Each row below holds a small network's activations on one input, seen along a few directions.
In each table, some parts of the input vary, and every possible input appears once, in random order.
A made-up example of a description, with smaller parts first: one of 6 places along a line, together with either a single point or one of 11 places around a ring or (one of 3 separate values, together with one of 5 places around a ring).
Shared parts are said once, and a part with two or three values counts as separate values.

Rows:
r1: [-19  27  28   3 -33   7  17 -18 -16 -28 -10  12  -1  -2]
r2: [ 33  -4  38 -17   4 -25   0  18  -1  12  15   2 -11  10]
r3: [ 30 -14  22 -33  17 -31  16  22  -3  -2  14   3  -6   9]
r4: [ 26   4  29 -17  -2 -24 -25  20  -1  19  28  -5  -5   8]
r5: [ -3 -29 -24   2   3  20   7  -5   4   8 -12 -41   1   4]
r6: [-29  34  19   5 -40   9  -7 -16 -14 -21   3   5   5  -4]
r7: [ 16  -2   6 -31   7 -25 -23  18  -2  13  37  -9  -4   7]
r8: [  6 -17 -55  56  44  25  -8  -2  32  32 -38  24   6 -16]
r9: [-30  15  -5 -18 -16   1  15 -16 -14 -44   8   1   5   0]
r10: [-37  28  -3  -9 -29   7  -6 -17 -16 -27  13  -1   5  -5]
r11: [ 29  -1 -20   7  64 -34 -21  25  27  15  15  68   0  -4]
r12: [  7 -29  -5   7   1  18  23  -2   0  12 -29 -30  -2   1]
r13: [-32  35 -29  31  22   2   1 -19   9 -33 -12  80  16 -20]
r14: [ -8 -17 -24  12 -10  27 -14  -5   3  27  -7 -44   0   0]
r15: [  1 -12  -2  27 -20  28 -16  -3   4  34 -18 -40  -1   1]
r16: [-20  16  13 -13 -19   0  31 -13 -18 -40  -9  13   3  -3]
r17: [ 21 -15   4 -38  20 -30   0  19   1  -5  32  -7  -3  11]
r18: [ 10 -19   8  25 -13  25   9  -6   3  27 -30 -31  -7   3]
What do these inputs look like to the network?
Answer: one of 3 separate values, together with either a single point or one of 5 places around a ring
Which other rows does r1 become when the choice among 3 separate values takes its other values? List them by row number.
Answer: r2, r18
Which other rows agree with r12 in the choice among 3 separate values? List them by row number.
Answer: r5, r8, r14, r15, r18

Rows:
r19: [-13  43  68 -57 -55 -31  22  -9 -40 -50  50  -7  -1   4]
r20: [ 19  -2   0  31  -8  20 -44  -6  19  52  10 -31 -15   6]
r21: [ 37 -23   3  12   3  12  14  13   4  46 -31 -34 -14  -4]
r22: [ 18 -18 -21   4  51 -14  26  14  25 -28 -13  35  11  -1]
r23: [ 35 -49  -5   5  19   7  18  15  15  13 -21 -52   1   9]
r24: [ 13 -63 -27 -26  27  10  25   6  -2  21  -3 -62 -11  11]
r25: [-43  41   7  30 -45  28 -16 -36  -6 -20  -3   0  -8  -3]
r26: [ 35  20  41 -63  35 -72 -16  30  -7 -27  54  58  -5   8]
r27: [-23  20   9   9 -37  28  39 -17 -20 -25 -40   1  -4 -11]
r28: [-39  17  26  27 -38  24   8 -27 -16 -15 -32  11  10  -4]
r29: [ 50 -18  61 -60 -17 -50 -21  48 -10  29  54 -43 -22  36]
r30: [-61  46 -13  11 -49  25 -35 -19 -15 -21   8 -11  17 -13]
r31: [-15  29 -42  15  21 -14 -51  12  11   9  28  43  18 -15]
r32: [ 23 -26  20  28   1  13 -18   3   9  58 -21 -20   3   4]
r33: [  1  -1 -24  10 -16  14 -66  15   8  51  22 -41  10  -7]
r34: [  7   2   1  29  33  -9  -6   5  13  15 -11  65  11  -6]
r35: [ -4 -30 -44 -26  58 -18  33  -1  11 -20   1  25   1   0]
r36: [-20  -4  -2   3 -25  18  43 -20  -9 -55 -31 -15  11   1]
r37: [ 18   3 -16  14  32 -12  24  12  12   5 -21  51  -7 -17]
r38: [  2  26 -19  33  26  -4 -32  -5  22   9  17  53  -7  -3]
r39: [-40 -13 -23 -29 -16  23  51 -33 -25 -48 -16 -24   4   6]
What do these inputs look like to the network?
Answer: one of 3 separate values, together with either a single point or one of 6 places along a line
Changing only the choice among 3 separate values turns r22 into r36. The same change can be made to r37. Which row results?
Answer: r27
Which other rows agree with r20 in the choice among 3 separate values? List them by row number.
Answer: r21, r23, r24, r29, r32, r33

Rows:
r40: [ 21  -1  19   0  11 -18  -9  23   4  18  -3  21   4  -4]
r41: [ 27 -10   4 -11  20 -19  14  22   6   2  -9  16  -1  -1]
r42: [ 30 -27  -3  16  22   5  11   7  18  13 -19  -6  -8   8]
r43: [  8 -24 -28   9  19   7 -23   8  18  21   7 -21  -3   9]
r44: [ -8  11   4   0  -9   1  27   1  -9 -25 -20  16   4  -7]
r45: [ 14 -18 -13 -22  28 -19   7  17   3  -5   6   3  12  -1]
r46: [ 36 -32  43 -40 -28 -15   6  26 -13  32  24 -74 -14  23]
r47: [ 13 -26 -21 -16  29  -7  12   5   2  14   1  -3   1  -2]
r48: [ 17   8   1  -1   9 -17 -28  23   6  20  17   7   6  -8]
r49: [-22 -13 -19  15  -3  23  18 -22   3 -21 -18 -20   8  -3]
r50: [ -7  -5  -3  27  -8  22  25 -16   3 -15 -32  -7  -4   0]
r51: [ 27  -4  19 -14  22 -25  13   9   9  -9   8  20 -14  10]
r52: [ 24 -17  11  27  13   7 -12   8  16  31 -15  -2  -2   7]
r53: [-10   4  -3   7  -6  13  32 -10 -10  -8 -25   9  -7  -8]
r54: [-18  15  -8  33 -24  27 -18 -21   7   3 -12 -16   5  -4]
r55: [-16  14  11  17 -18  15   8 -13 -12   8 -22  15   0  -9]
r56: [-21  24  -8  13 -22  18 -10 -14  -8  10  -4   1   1 -15]
r57: [-19  30  -1   7 -25   5 -15  -3  -8  -9   3   9  13 -13]
r58: [-12  -1  44 -33 -65  18  13 -11 -35 -13  -4 -74  -8  10]
r59: [ 17 -37 -20   5  29   6   5   2  16   7  -4 -19   3   6]
r60: [-24  -3 -19  -6  -1  13  26 -17 -11 -14 -12  -4   5 -10]
r61: [  7  -1  -5 -21  19 -24 -22   9   4  -4  36   6  -7  13]
r62: [-28  20  -6 -13 -14   0  -8 -14  -8 -31  23   8   0   6]
r63: [20 -8 11  7 13 -5 -4 12  3 37 -9 14 -6 -3]
r64: [  5  -6 -20 -18  18 -18 -21  23   3   8  18   1   6   1]
r65: [-13  24  32   6 -22  -3   3 -15  -8 -20   2  27   0   4]
r66: [-31   0 -27  17 -14  26 -10 -17   6  -8  -8 -21   2   0]
r67: [ 21   4  33  -3  11 -25 -11   9   7   7  15  26  -9   8]
r68: [ 26 -17  -3  -4  21  -7  19  10   4  20 -14   9 -11  -1]
r69: [-17  34  14   3 -26   0 -16 -17  -6 -21  22  14   2  -1]
r70: [-20  10   1 -16  -2  -2  20 -18  -7 -43  11   7   5   4]
r71: [  4 -14 -28 -12  19  -5 -16  11   2  28  12  -5  -5   0]
r72: [-30  16 -20  -9 -14   4  -7   0 -10 -20   5   3  11  -6]
r73: [-14  19  17  10 -21   2   4  -1 -11 -10 -16  22  11  -8]
r74: [ 16   2  -8   5  11  -3 -23  11   5  40  11   0  -5  -8]
r75: [-13   5  10  37 -20  24   1 -19   1   2 -30  -2   4   1]
r76: [-33   9 -27  -3 -11  16  -2 -12  -9  -1  -2  -5   0  -8]
r77: [ 20  -7  -8  25  10   9 -31   7  21  33   5 -17  -1   3]
r78: [ 18  13  15  -5   9 -23 -30   9   8   8  36  12  -7   4]
r79: [ 15 -12   1 -26  29 -24   6   4   5 -16  24   6  -1  10]
r80: [-22   4 -13 -12  -3   2  21  -5 -10 -32  -6   3  16  -8]
r81: [ -7  16  18  -3  -8  -4  26 -12  -5 -36  -3  20  -8   4]
What do these inputs look like to the network?
Answer: one of 2 separate values, together with either a single point or (one of 4 places along a line, together with one of 5 places around a ring)
Changing only the choice among 2 separate values turns r73 into r40. The same change can be made to r81. Which row results?
Answer: r51
Changing only the choice among 2 separate values turns r53 into r68. The same change can be made to r62. Which row results?
Answer: r61
A walk changes only the place on the line of 4. It starts at r79 and steps to r45. List the rest of the walk in order.
Answer: r47, r59

Rows:
r82: [  1  22  34 -11 -28  -9  -7   1 -16   7  14   3  -8   1]
r83: [ -7   5 -14  39  11  16   4 -15  16  -8 -23  24   4  -5]
r84: [ -1 -15   3 -16 -17   6  14   6 -11  -5  -9 -38   6   1]
r85: [-18  21  -8 -18   5 -15 -12  -5  -4 -23  29  23   0   0]
r86: [-12   4 -12  24 -17  21 -21   1   2  19 -15 -16  11  -9]
r87: [  9 -18  20  -2 -13   9  21  -5  -2 -10 -13 -34  -6  13]
r88: [  1  19  36   0 -24  -7 -12  -4  -4 -12  15   1  -3  10]
r89: [ -9 -12 -13 -15   6  -1  30   2  -7 -26 -15  -1  11  -5]
r90: [ -9  23  20 -14 -27 -10 -19   8 -13  -7  19  -3   8  -1]
r91: [ 77 -44  11 -16  53 -39 -35  50  26  69  30 -14 -12  15]
r92: [-11  17   8 -18 -18  -8 -27  -2  -7  -2  37 -13  -4   6]
r93: [-17   8 -29  24   7  13  -4  -3   7  -3 -20  20  15 -16]
r94: [  1 -15   3  -1  11   3  38 -10   2 -31 -18   3   0   6]
r95: [ 68 -38 -12 -15  79 -47 -15  49  32  42  21  31  -8   8]
r96: [ -3 -19  -9 -20  -8   7   5  -4  -6   0  11 -47  -5   9]
r97: [ -4  23  19   0   0 -14   5  -8   1 -33   9  37   1   2]
r98: [-12  -1 -25  19  -8  23 -29 -10   7  23   5 -24   0  -1]
r99: [-11 -17 -25 -20  15   1  21  -9  -2 -20   4 -10  -1   4]
r100: [-19   3 -41  19  15  15 -13 -13  11   2  -2  11   4  -7]
r101: [  0 -13   2 -13   6   2  42  -5 -10 -11 -21   5  -6  -2]
r102: [ -2   0   4  38 -13  24 -14 -11  11  14 -18 -12   0   2]
r103: [ -9   7 -14  27   6  15   8 -10   3  12 -26  26  -1 -13]
r104: [-14  27   4 -13  -3 -17  -3   5  -9 -28  13  32  12  -9]
r105: [ -2   3   3  27 -17  22  -9  -6  -1  34 -20 -10  -6  -7]
r106: [ -6  26  18 -11  -5 -16   8  -3 -12 -14   7  38  -4  -5]
r107: [  9 -15  18 -13 -17   8  26   0 -13  10 -14 -32 -11   3]
What do these inputs look like to the network?
Answer: one of 2 separate values, together with either a single point or (one of 3 separate values, together with one of 4 places along a line)
Changing only the choice among 2 separate values turns r86 into r93. The same change can be made to r98. Which row results?
Answer: r100
Which other rows does r84 become when the choice among 2 separate values takes its other values? List them by row number.
Answer: r89
Which other rows does r103 become when the choice among 3 separate values takes its other values? List them by row number.
Answer: r101, r106
Which other rows does r99 become when the choice among 3 separate values takes its other values? List them by row number.
Answer: r85, r100

Rows:
r108: [  6   3  14 -28   5 -22  17   7  -9 -20  12  12  -1   3]
r109: [  7   5  38 -30 -31 -12  -4   6 -18  -1  23 -30  -7  11]
r110: [-18  -7  -8  12 -24  29   7 -16  -5  -1 -18 -36   2   0]
r111: [-21  17 -31  33  12  15  -9 -12  10  -1 -16  37   9 -15]
r112: [  0  24   1 -10  19 -29 -13  10   3 -14  23  52   5  -5]
r113: [ 68 -57 -17   4  60 -17 -24  41  33  74   5 -21 -11  10]
r114: [-18   7 -21  33   5  20   3 -17   9  -8 -23  20   5  -8]
r115: [-14  -3   7  13 -39  30  -1 -13 -10  12 -17 -47  -1   0]
r116: [  4  15  10 -12  13 -23  -1   4   1 -21  18  35   1   2]
r117: [  3   2  24 -32 -16 -15   4   4 -13 -13  23 -19  -5  10]
r118: [-17  -6 -17  16  -3  23  21 -14  -1  -7 -29  -4   4  -7]
What do these inputs look like to the network?
Answer: either a single point or (one of 2 separate values, together with one of 5 places along a line)
Which other rows does r116 become when the place on the line of 5 takes its other values? List them by row number.
Answer: r108, r109, r112, r117
Which other rows does r112 become when the choice among 2 separate values takes its other values? List them by row number.
Answer: r111
